A small network was shown many inputs. Here are its activations along a few directions, one row for each input.
In each table, some parts of the input vary, and every possible input appears once, in random order.
Descriptions start from the smaller parts, as in this example, which fits no table here: one of 5 places around a ring, together with either a single point or one of 9 places along a line or (one of 3 separate values, together with one of 4 places along a line).
Shared parts are said once, and a part with two or three values counts as separate values.

Other details of the inputs vary at random and push rows far along two fixed directions, the same in every table; ignore that.

A family of inputs:
row 1: [-14 -50 -75  -2   4 -51  12 -10 -12 -51   6   0  44  -1]
row 2: [  2  45  67 -16  -2  34   0  16  46  30  -8 -10 -45 -15]
row 3: [-16   9  24 -52   7   8 -43   7  18 -43 -62  44  42  32]
row 4: [  4  47 -12 -44   4 -16 -50 -45 -33 -31 -76  19  26  30]
row 5: [ -4   6  44   0  -9  -3   8  31  16  37  -2  12 -28  25]
row 6: [  1 -20 -44  11   6   3  23  -8  -1  -9  42 -37  -3 -37]
row 7: [-25  -5 -23 -73  20  -8 -56 -14  17 -95 -75  50  86  25]
row 8: [ -1   5  47  -9   2   7  -6  30   2  30  -7  19 -19  23]
row 9: [ -2  28  33 -10  -4  27   8  11  33  21   7 -15 -33 -22]
row 10: [-12  -8 -23   5  11  15   3  -3  -3 -21  18 -37   1 -36]
row 11: [ 32  32  14  65 -19   0   4 -21 -29  82  43 -22 -68  -3]
row 12: [ -9  14  40 -14 -12 -13   5  26  35  18 -25  20 -23  26]
row 13: [-11 -40 -77  -3  26  12 -12 -32 -28 -86  12 -33  66 -39]
row 14: [ -5 -36 -24  19   2 -29  23  13 -19   8  34  -2  -2   4]
row 15: [-11 -56 -63   2  11 -27  -7  -4 -34 -45  16  -3  55   4]
row 16: [  5  33  63 -10  -7  53  -1   5  32  13  -7   2 -23 -10]
row 17: [ 17   4 -55  32   3 -14 -29 -61 -41  -7  11 -14  15  -7]
row 18: [ 13 -17   3  34  -4  24  32  -4 -10  18  52 -36 -17 -33]
row 19: [ -9   3   2  19   1  23  22  14   3  23  36 -33 -42 -34]
row 20: [ 32  -3 -46  79  -9 -20  15 -37 -53  56  70 -36 -43 -15]
row 21: [  1 -29  -7  14   4 -11  13  21 -23  20  28   1  -8  10]
row 22: [ 14  31 -21  -3   3   1 -59 -62 -17 -25 -35   7  31   3]
row 23: [  0  -1  -8   0   3   8   8  -4  12  -7  21 -32  -1 -33]
row 24: [ -6 -57 -55  24   2 -29  19   6 -39 -12  41  -7  21  -1]
row 25: [ 18  25  -9  20  -5 -29   1 -28 -58  43   1 -20 -37  18]
row 26: [  2 -30  -9  10   5 -12   7  20 -26  10  24   2   2   9]
row 27: [-10 -12   1  -6   0 -18   4  14  12  -1  -6  11   3  21]
row 28: [  2 -36 -26  35 -11 -35  37  23  -9  26  36 -13 -23   5]
row 29: [ -3   7   7 -20   4  40  -9 -18  17 -33  -9   3  22 -17]
row 30: [-15 -24 -31 -27   8 -18 -17  -3   0 -51 -24  18  51  19]
row 31: [-16  39  31 -61  19  57 -53 -12  38 -68 -70  24  37  -5]
row 32: [ -8 -65 -64   3  17 -23  -4 -11 -43 -38  16   1  51  -1]
row 33: [ -2 -33 -27  20  -3 -29  30  14 -10  13  28  -7  -5  12]
row 34: [ -6 -51 -60  26   2 -41  32   6 -22  -8  40 -12  10   4]
row 35: [  3   4  61  -1  -1  14  -4  32   5  45  -8  18 -29  24]
row 36: [  3  19 -60 -26  16  -5 -79 -81 -20 -79 -56  15  82   4]
row 37: [ -2  43  41 -47  -7  33 -27  -5  57 -31 -47  19  15 -13]
row 38: [ 16  39   0   3  -1  -7 -13 -14  -6  16 -39  26  14   9]
row 39: [ 11  34  80   6 -10  52  14  12  30  46  11  -8 -51 -10]
row 40: [ 12  -2  -3  16  -5  17  22 -13  10  -6  31 -15   1 -30]
row 41: [ -7 -60 -66  22  11 -42  20   0 -36 -24  43 -11  30  -5]
row 42: [ -7 -47 -34  20   5 -23  13  11 -29  -1  33  -7  11   5]
row 43: [ 16  41  80  11 -23  30  23  23  46  59  16 -14 -64 -22]
row 44: [-18  16  22 -58   4   1 -38   7  30 -47 -68  44  42  34]
row 45: [ 11  18  31   5 -11  29  13  -4  26   5  12  -7 -10 -23]
row 46: [  5  37  73  15  -1  53  14  26  25  50  15 -20 -68 -12]
row 47: [-15  17  35 -37  -3   3 -18  17  27  -7 -43  33  10  33]
row 48: [  4 -35 -24  44 -16 -36  51  28 -12  41  48 -15 -41   4]
row 49: [-13   9  18 -32  -1  -7 -16  14  28 -17 -41  30  14  29]
row 50: [ -3 -40 -21   4  11 -10  -4   5 -25  -7  11   6  22  10]
row 51: [ 22  51  46  32 -12  -2  12   6  -2  83  -5  10 -41  11]
row 52: [ -3   8  41 -24   6   8 -24  24   6   4 -24  25   7  27]
row 53: [ 21  43  23  15 -12 -21  -1 -18 -47  57  -7 -14 -50  22]
row 54: [ -3  35  22 -59   0  42 -41 -23  49 -69 -61  33  53  -8]
row 55: [ -8 -19 -16   4  -8 -28  20  14   9   0   2   8  -7  12]
row 56: [-18   7  -3 -52  -2 -12 -33   4  31 -58 -69  40  47  28]
row 57: [  9  56  20 -29  -6 -10 -38 -32 -28   9 -59  13  -9  33]
row 58: [ -2 -24  -8  28 -15 -34  41  25   0  32  31  -7 -33   5]
row 59: [ -9 -56 -58  -7  18 -17 -10 -12 -34 -41   4  11  53   4]
row 60: [  8 -16  -7  49   4  28  42  13 -16  37  67 -44 -55 -34]
row 61: [-12 -56 -61   5  12 -37   3  -5 -29 -38  23  -3  44  -1]
row 62: [-17 -46 -78 -21  10 -48 -12 -17  -6 -83 -19   8  77   5]
row 63: [  3 -42 -14  22   2 -10  18  14 -33  23  32  -1  -6   5]
row 64: [  4 -12  -8  32   9  28  26   4 -13  15  46 -39 -31 -32]
row 65: [  1  44  53 -34  -9  34 -15   1  55  -7 -35  11  -5 -15]
row 66: [  6 -30 -56  21  -4  -7  30 -16  -4 -20  49 -32  10 -47]
row 67: [ 22 -16 -63  55   2 -40  28 -24 -52  24  32 -14  11 -16]
row 68: [ -8 -27 -27   0  -1 -19  10   8  -8 -12   7   8  15  15]
row 69: [ 14  44  71  -7 -19  45   6   9  46  23  -4   8 -31 -10]
row 70: [ -4 -33  -9  27  -1 -26  32  18 -18  31  41  -6 -22   4]
row 71: [  4  -1  -2  16   1  12  26   5  11  23  41 -36 -32 -33]
row 72: [ 23  49 100  21 -25  45  28  26  44  70  20  -7 -72 -14]
row 73: [-10   8  22 -18 -11 -12  -1  21  27   3 -31  22  -5  26]
row 74: [-17   1   4 -39   6 -11 -26   4  25 -37 -46  28  41  30]
row 75: [ 18  58  43  11 -10   3  -4   2   6  56 -37  25 -21  15]
row 76: [-13  43  55 -18   3  46  -9  17  36  16 -19  -7 -39 -15]
row 77: [ -4 -58 -60   6  18 -27  -3  -1 -41 -36  25  -6  48   2]
row 78: [ 15  31  -6  10  -7 -27  -4 -28 -51  36 -12 -10 -30  19]
row 79: [ 23  -4 -42  48   2 -30  21 -20 -39  36  27  -9   3  -8]
row 80: [ -2 -35 -12  24  -2 -16  21  21 -23  21  34  -2 -16   8]
row 81: [-13   7  13 -32  -6 -13 -19  13  28 -27 -49  28  22  26]
row 82: [  2  32  51 -32   1  54 -20 -10  36 -18 -32  12   7  -6]
row 83: [  5  38  48 -27  -7  29 -12   1  51  -9 -27   4  -7 -17]
row 84: [-13  50  63 -17   0  51  -4  23  39  28 -18  -3 -53 -13]
row 85: [-20  17   6 -24  16  30 -18  -4  18 -32 -20 -11   5 -26]
Each input here is: one of 5 places along a line, together with either one of 3 separate values or one of 6 places around a ring or one of 8 places along a line.
Changing only the place on the line of 5 turns row 28 into row 56. The same change can be made to row 79. Which row results?
> row 75
Changing only the place on the line of 5 turns row 2 into row 71. The same change can be made to row 12. Which row results?
> row 1
A walk changes only the place on the line of 5. It starts at row 84 and steps to row 19. List the rest of the walk in order.
> row 76, row 85, row 10
Change only the place on the line of 8 in row 26. List by row number the other rows that result.
> row 14, row 24, row 44, row 49, row 56, row 58, row 63
Change only the place on the line of 8 in row 21. List by row number the other rows that result.
> row 7, row 34, row 48, row 55, row 59, row 68, row 80
Change only the choice among 3 separate values in row 25. List by row number the other rows that result.
> row 36, row 79
Change only the place on the ring of 6 in row 23. List by row number the other rows that result.
> row 10, row 13, row 18, row 43, row 72
A walk changes only the place on the line of 5. It starts at row 13 and steps to row 46. List the rest of the walk in order.
> row 64, row 31, row 60

A family of inputs:
row 86: [ 11 -13 -25  37  -2  -4  22  -9 -21  20  44 -30 -19 -25]
row 87: [-13 -51 -77 -16  21  -8 -14 -25 -25 -79   7  -8  73 -20]
row 88: [-14 -47 -79 -12  16 -16  -7 -23  -8 -79   7 -10  70 -23]
row 89: [  3 -26 -57  12  14  -2  -8 -32 -36 -33  19 -19  33 -19]
row 90: [ -9  61  42 -66   4  32 -58 -18  53 -48 -87  36  34  10]
row 91: [-14  51  76 -64   2  44 -48  13  58 -24 -76  40  10  17]
row 92: [ -1  54  97 -14 -19 -12  -9  42  18  81 -48  40 -70  67]
row 93: [  2 -32 -17  33   5   4  23  10 -25  17  49 -24 -17 -14]
row 94: [ 18  -8   0  51  -6   3  37   3 -26  57  63 -36 -51 -21]
row 95: [  8 -24   4  46  -9  -3  53  24  -8  49  66 -33 -48 -20]
row 96: [ -16  -54 -113  -27   24  -61  -33  -35  -49  -93  -38   28  116   21]
row 97: [  7 -22  -1  45 -14  -4  57  24   1  47  65 -31 -51 -22]
row 98: [ -8  62  42 -66  -1  31 -51 -17  56 -49 -87  37  31   8]
row 99: [  9  76 108 -16 -16  42  -7  21  50  55 -37  15 -61  11]
row 100: [ 16 -28   0  58 -19 -47  41  21 -36  77  52  -4 -51  30]
What is each input in this table made of?
> either one of 3 separate values or (one of 2 separate values, together with one of 6 places along a line)
Which other rows belong to the same alternative as row 93? List them by row number.
> row 86, row 87, row 88, row 89, row 90, row 91, row 94, row 95, row 97, row 98, row 99
